These are the activations of a small neural network, seen along a few directions. Each row is one input.
In each table, some parts of the input vary, and every possible input appears once, in random order.
Descriptions start from the smaller parts, as in this example, which fits no table here: one of 5 places around a ring, together with either a single point or one of 11 places around a ring or (one of 3 separate values, together with one of 4 places along a line).
Shared parts are said once, and a part with two or three values counts as separate values.

Other details of the inputs vary at random and push rows far along two fixed directions, the same in every table; ignore that.

Rows:
R1: [  4   4   5   0   5  -4   6   7   6 -14   1   1]
R2: [ -7  11   2  -1 -13   5   4  -2   7   4  -4  -4]
R3: [  0   9   6  -4   4  -5  14   2  -3 -11   0   4]
R4: [-3 11 -7 -4 -7 -2  4  1  8  1  9 -2]
R5: [  1   4  -1  -4  -8  -2   1  -3   6  -6  -3 -10]
R6: [  1 -23 -37  31  15   6  10  18 -24  42 -10 -12]
R7: [ -9   4   8   1   1  -6   8   1  -3 -13  -5   3]
R8: [-11   6  -3  -2  -7  -2  -4   6   8   0   6  -5]
R9: [ 0  3 -1 -1 -8 -1  0 -4  9 -7 -5 -9]
R10: [-5 16 -1  1 -8 -1  3  3  9  6  6  3]
R11: [  3   3   3   4   2  -5   8   1   5 -14   0   3]
R12: [  4   4   3   0   2  -6   9   2   2 -14   3   1]
R13: [  2   7  11  -3   0  -3   9   1  -1 -10 -13  -1]
R14: [  6   2   9   1  -3  -5   5   1   4 -13 -10  -4]
R15: [ -1   5  10  -2  -1  -1  11  -2  -2 -12 -13  -1]
R16: [ -1   8   0  -3 -11   0   0   0  10   2  -4  -7]
R17: [-7  3 -2  0 -3 -5 -5  5  8 -7  4 -7]
R18: [ 0  6 -6  2 -3 -4  2 -2 11 -7  5 -2]
R19: [-1 11 -5  0 -6 -3  1  2 12  2  6  0]
R20: [  2   2  -1  -4   4  -4   3   7  10 -11   3  -2]
R21: [ -3   7  -2  -6 -12   1   2  -2   7   1  -1  -9]
R22: [-5  4 -3  3 -6 -9 -5  2  8 -5  2 -5]
R23: [  8 -30 -27  35  23   2  15  20 -30  27 -17  -9]
R24: [  4 -24 -24  31  26   4  20  19 -35  30 -20  -6]
R25: [ -4   6  -2  -3 -12   2   1  -4  10   0  -3  -7]
R26: [-14  11   1  -1  -9   0  -2   7   6   4   5  -2]
R27: [ -6  12   4  -5 -10   6   2   4   8   4  -3  -6]
R28: [ -6  -2  -1  -3  -3  -9   2   3   3 -11   2  -4]
R29: [ 11 -20 -26  29  29   6  24  19 -32  30 -17  -3]
R30: [ 4  3 -2 -1  1 -8  4  4 10 -9  2  0]
R31: [ -6  12   2  -5 -13   4   5   0   4   5  -1  -5]
R32: [ -4   0   4   2  -2  -9   4   3  -1 -14   0  -2]
R33: [ -6  -2   1  -3   0  -6  -1   7   7 -12   1  -5]
R34: [ -5  -1   5   5  -2  -8   3   1   2 -15  -2   0]
R35: [ 1  7 -6 -2 -3 -5  3  0  8 -6  8 -3]
R36: [-6 15  0 -2 -5  3  3  7  9  5  7  1]
R37: [-14  11  -1  -1 -12  -2   1   2   3   4   6  -2]
R38: [  1  -2   2  -3  -5  -2   4  -2   8 -11  -8  -7]
R39: [  4   1   9  -2   0  -1   5   5   4 -14  -9  -6]
R40: [  1   1  -3  -1   0  -5   5   0  10 -11   2   0]
R41: [ 22 -15   5 -17   4  25 -53 -28 -27  11  11  43]
R42: [  3   0   7   1  -3  -2   7  -2   3 -14 -10  -4]
R43: [ 3  8 -4  1 -2 -6  0  1 11 -5  4 -2]
R44: [  9 -31  28 -12  19  -1 -31 -29  -7  20  18  15]
R45: [  0   6  10  -6  -1  -1  12  -1  -5 -12 -10  -3]
R46: [  6 -31 -27  32  26   6  15  23 -30  26 -15 -11]
R47: [-12   6  -4   1 -10  -4  -2  -1   8   0   4  -3]
R48: [  6  14 -24  -5 -19  18 -22   1 -14 -22  -7  25]
R49: [  7  15 -23  -8 -15  20 -24   8 -13 -21  -5  23]
R50: [-6 15 -3 -3 -9  1  6  2  6  5  9  1]
R51: [-11   7  -5  -2 -10  -5  -1   1   5   0   7  -5]
R52: [ 1  7 -4 -2  0 -2  0  5 11 -6  6 -4]
R53: [-3 11 -4 -3 -3  1  1  5 12  1  8 -2]
R54: [ 15 -32  32 -18  21   9 -28 -28  -5  19  12   9]
R55: [  7  15 -25  -9 -19  17 -21   3 -17 -21  -4  24]
R56: [ -8   5  10  -2   4  -5   6   7  -3 -12  -4   1]
R57: [-8  2 -4  3 -7 -6 -3 -1  8 -7  2 -5]
R58: [ -8   5   7  -2   1  -7   9   2  -6 -12  -2   1]
R59: [-7  3 -4  0 -7 -7 -2  0  5 -6  5 -6]
R60: [ 15 -28  25 -17  22   3 -23 -31  -7  20  24  17]
R61: [-7 14 -2  1 -9  2  5  0  9  4  6  3]
R62: [  6 -18 -30  28  12  15  16  16 -25  46 -19 -13]
R63: [-4 10 -6  0 -7 -1  3 -1 11  0  7  0]
R64: [ -7  -3  -1   0  -3  -8   1   1   6 -12   0  -3]
R65: [ 3  5  0 -1 -7 -3 -1 -1  9 -5 -6 -9]
R66: [-3  7  0 -6 -8  4 -1  3 10  0 -2 -9]
R67: [-15  10   0   2 -12  -1   0   1   6   4   4   0]
R68: [  2  -1   1  -7  -5  -3   5   0   5 -11  -5  -8]
R69: [ 12 -22  34 -12  26   6 -17 -33 -13  18  16  24]
R70: [  0   6  12  -6   3   1   9   4  -1 -12 -11  -3]
R71: [  1   4   1  -4  -4   1  -2   2   9  -6  -4 -11]
R72: [ 16 -26 -29  33  27   5  20  19 -27  28 -15  -6]
R73: [ 17 -30  35 -14  19   6 -22 -33 -13  17  12  13]
R74: [-12  12   1   2 -12  -4  -1   4   6   6   3   0]
R75: [ 17 -31  31 -15  18   5 -28 -32  -5  21  10  11]
R76: [ 13 -21  36 -15  30   7 -19 -26 -13  19  18  22]
Description of these inputs: one of 4 separate values, together with either a single point or (one of 3 separate values, together with one of 6 places along a line).
Changing only the choice among 4 separate values turns R58 into R56. The same change can be made to R37. Which row results?
> R26
Change only the choice among 3 separate values in R32. List by row number the other rows that result.
> R12, R73
Change only the choice among 3 separate values in R50. List by row number the other rows that result.
> R31, R37
Change only the place on the line of 6 in R43. List by row number the other rows that result.
> R10, R19, R29, R30, R72
Change only the place on the line of 6 in R22. List by row number the other rows that result.
> R6, R23, R24, R44, R74
Change only the choice among 4 separate values in R29. List by row number the other rows that result.
> R3, R69, R76

Rows:
R77: [  8 -13  -9   5  12   1  -1   3  -9  14   6   4]
R78: [ -6  -7 -15  11  -5   1   4   3  -5  15  -4  -6]
R79: [ 10 -26 -12  11  13  12  -3  -2 -13  36  -7  -8]
R80: [ -1   1 -27  12   5   1  12  14  -4   7   0  -9]
R81: [ -1  17 -27   7 -11  -5  23  17   1 -26 -11  -9]
R82: [  3  -8  18 -15   5   6 -16 -12   2  -8   8   6]
R83: [ -7  -8  33  -7  12 -17  14 -11  11  -3   9 -13]
R84: [ -6   5 -15  17  -6  -3   9  16  -2 -13 -11  -4]
R85: [  7  -7  21  -9   4   4 -17 -12   5  -7   4   7]
R86: [  4   4   6  -4  -7  -1  -7 -13  13   3  11   3]
R87: [ -3  19  35 -20 -10   0 -14 -16  16 -23  10  18]
R88: [  7   1  -7  10   3   6  10   4 -16   6 -13   1]
R89: [-19  29 -17   5 -31 -12  16  17  21 -24 -11 -13]
R90: [  7  -5  13  -9   6   0 -14 -15   6  -6  11  16]
R91: [ 10 -19  -9   8  18  15   5  -3 -32  26  -7   4]
R92: [  6 -14   7  -1  15   8  -6  -3 -17  24   5  10]
R93: [ -1  -8  16  -4  -5   1 -19 -21   3  13  12   7]
R94: [ 1 -7 -4  3  3 10  4 -3 -9 25 -1  1]
R95: [  4  -9 -11   5   6   2   2  14  -6   6  -6  -7]
R96: [  6  -3  20 -14   5   5 -10 -19  -9   4   3  15]
R97: [ 3 -6 10 -2  9  8 -5 -6 -8  7 -1 13]
R98: [ -1 -17  -6   9   9   4  -5   0 -14   8  -2   5]
R99: [ -4  -6   7  -2   3  -2 -16 -11  -1  10   8   6]
R100: [  2 -13  -4  12   6   0  -7   3 -13  14   2   3]
R101: [  9  -2  16 -16   1  -2 -13 -22   2  -9  10  15]
R102: [  7  -5   2   2   9   1 -10  -9   1  12  11   5]
R103: [  1  -3  19 -13  -4  -4 -18 -22  -2  -8   5  14]
R104: [  9 -22   4  -4  15   8 -12  -3 -13  18   7   0]
R105: [ -1   4 -16  12   3   3  14  20 -10   8 -11  -2]
R106: [  2   2  14 -15   3  -3 -17 -17  11   0  18  10]
R107: [  7 -12 -11   7   5   4   0  -6  -2  22   3   0]
R108: [ 2 -6 -3  5  3 10  3 -3 -8 26 -3  1]
R109: [-10  21 -17   8 -10   0  23  25   3 -20 -17  -5]
R110: [  5  -4   9  -4  -5   4 -10 -10   8   8   2  -4]
R111: [ 13 -16  15 -11   9   5 -17 -19  -7   5  -1   7]
R112: [ -1  14 -20   4 -13  -4  19  21   3 -25 -22 -15]
R113: [ 13 -23   3  -4  14  10  -9 -12 -19  12  -2   1]
R114: [ -5   9  24 -22 -13  -7 -16 -21   6 -25  11  11]
R115: [ -6   7  33 -23 -10 -10 -27 -20  14 -15  19  17]
R116: [-14  18   6 -11 -18 -11  -3   5  11 -26   8   0]
R117: [-10  10   3  18   1 -23  41  20  17 -15 -14 -29]
R118: [ 11 -22 -13  11  20   8   0   0 -15  16   0   7]
R119: [-15  21 -19   7 -19 -12  15  26   8 -24  -9  -9]
R120: [  3 -12   4  -2   3   0 -10 -13 -13   3   0   8]
R121: [  3 -13  13 -12  10   7 -19 -13  -2  13  12   0]
R122: [ -9  -1 -23  15   0  -2   8  15  -7   8  -7  -9]
R123: [  9   4 -20  13  -1  -2  14   9  -5  -8 -11  -3]
R124: [  3 -10   8  -9  -1   5 -11 -12   5  12   4  -2]
R125: [-13  49   5 -14 -34 -13  17  11  24 -53 -13  -1]
R126: [ -5  22  33 -21 -19  -1 -13 -21  21 -10  13  10]
R127: [  0 -22  18  10  23 -14  19  -4   0  18  -3 -14]
R128: [-13  29 -15  -2 -20  -9  14  24  22 -29 -12 -18]
R129: [ -1   8 -21   7  -2  -4  14  19   0  -9   0  -6]
R130: [-10  22  30 -27 -10  -1 -14 -16  16 -14  18  10]
R131: [  0  -1 -12   6   3   2   2  11   2   6  -9 -11]
R132: [ 16 -20 -13  10  16   5   1  -6 -19  17  -5   6]
R133: [ 10 -11 -17  18  12   5   7   8 -10   7  -4   2]
R134: [  3  -7 -12  14   0   0   3   2 -15   2 -11  -1]
R135: [ -2   8 -23   8 -10  -2  16  11   8   0  -4  -9]
R136: [-13  26 -19   7 -12  -2  22  24   6 -10 -12 -11]
R137: [  3  10 -19  12  -3  -5  12  19   3  -8  -3  -5]
R138: [  5  -9   7   5  14  10  -8  -8 -12  28   4   6]
R139: [  5  -8 -11   6   6   2   2  13  -5   7  -8  -6]
R140: [ -8  26  43 -37 -16  -6 -19 -19  20 -27  23  17]
R141: [-17  18   4   8  -6 -27  43  21  23 -26 -13 -28]
R142: [  6 -21  -8  11  21  17   4   3 -27  25  -3   5]
R143: [ -7  17 -17   4 -13  -3  17  25  12 -31 -17 -13]
R144: [ -1  21  36 -32 -14 -13 -23 -21  30 -30  25  19]
R145: [  4 -17 -10   4   5  11   0  -1  -8  22  -1 -11]
R146: [ 10 -16  -5   9  11   5  -4   8 -11  16  -4  -4]
R147: [ -8  19  38 -32 -17   1 -17 -27  20 -11  21  12]
R148: [ -9  27 -19   2 -17  -7  21  22  17 -40  -5  -7]
R149: [ -8  31   8  -6 -18  -7   7  12  15 -25  -1   2]
R150: [-13   7 -20   9 -15  -1  12  11   1  -1  -5 -13]
R151: [-10   0 -15   8  -1  -1   3   9  -6   5   0  -8]
R152: [  6  -6  19  -9   6   3 -21 -14   5   9   9   2]
R153: [  0   0 -19   6  -3   3  10   4   1   8   3  -8]
R154: [  0 -16  -6  10   9   3  -5   0 -13   9  -4   6]
R155: [  1  -2 -15   9   1   3   9  17   0  -8 -16  -8]
R156: [ -1 -19 -10  10  11   7  -2   2 -18  10  -1   2]
R157: [ -2   6  19 -12   3   3 -13 -13   4   8   9  11]
R158: [ -4   2  20  -8  -3  -4 -22 -17   7   1  14   8]
R159: [ 17 -21  -6  10  14   9  -3  -3 -19  16 -11  -3]
R160: [  4  -7 -21  13  12   2   5   7  -5  18  -1  -3]
What do these inputs look like to the network?
> one of 4 places along a line, together with either a single point or (one of 4 separate values, together with one of 5 places along a line)
Changing only the place on the line of 4 turns R88 into R91. The same change can be made to R149. Which row results?
> R140
Changing only the place on the line of 4 turns R111 into R112. The same change can be made to R125. Which row results?
> R96
Changing only the place on the line of 4 turns R126 into R147. The same change can be made to R93. Which row results?
> R150
Change only the place on the line of 4 in R128. List by row number the other rows that result.
> R121, R131, R152
Change only the choice among 4 separate values in R87. List by row number the other rows that result.
> R84, R85, R133

Rows:
R161: [ 10 -13  40 -24  20   6 -28 -33 -14   6  20  34]
R162: [ 12 -19  -6  16  22   7   4  -5 -32  19  -4  17]
R163: [ 0 22  0  0  0 -2 16 10  5 -3  0  4]
R164: [  4 -28 -10  16  22  -3   5  -6  -7  35  12  -7]
R165: [-10   3 -11   9   0 -10   9  19  13 -11   0 -12]
R166: [ 16 -22  44 -26  14  11 -31 -35   5  13  13  11]
R167: [ -9  -1  -7   3  -1 -15   2   9   4 -20   0  -5]
R168: [-3 18  1  0  2  3 13 14  3 -9 -2  6]
R169: [-2 21 -2  1 -2 -2 23  3  7 -2  4  3]
R170: [ -3  10 -17   5 -20   0  -6   1  -1 -14  -6   5]
R171: [ -6  17 -16   0 -18   3   4   0  13   4   5  -4]
R172: [ 19 -32  -5  13  15   8  -1 -10 -23  17 -16  -2]
R173: [ -4  19 -22   4 -17   3   2  13   9   3  -3  -7]
R174: [ -7  -1 -14  16  -5 -18   9  10   2 -21  -4  -5]
R175: [ -8   0  -5   3  -1 -12   2  14   7 -17   5  -9]
R176: [-36  12  19   5 -20  -6  12   5  -8   7 -16 -13]
R177: [ -7  15 -21   3 -15   8   0  16   8  -4  -5  -5]
R178: [ 17 -30  -3   5  20  14  -2  -1 -20  22 -11  -8]
R179: [  4   2  -2  -5  -6  -1   6   4   2 -21 -18  -9]
R180: [  1  20  28 -25 -18  -7   1 -21  33 -21   6  -5]
R181: [  6 -27  -8  15  23  -3  -2   1  -9  34   9  -6]
R182: [ 10 -17 -11  13  26  13   8  11 -31  24  -3   7]
R183: [ -3  14  42 -42 -20   2 -46 -32  20 -21  29  23]
R184: [ -6  10 -17  -3 -16   3  -8   7  -1 -13  -5   3]
R185: [  6   9   1  -3  -7  -1  11   5  14  -5 -11 -15]
What do these inputs look like to the network?
> either a single point or (one of 4 separate values, together with one of 6 places along a line)
Change only the choice among 4 separate values in R163. List by row number the other rows that result.
> R173, R181, R185
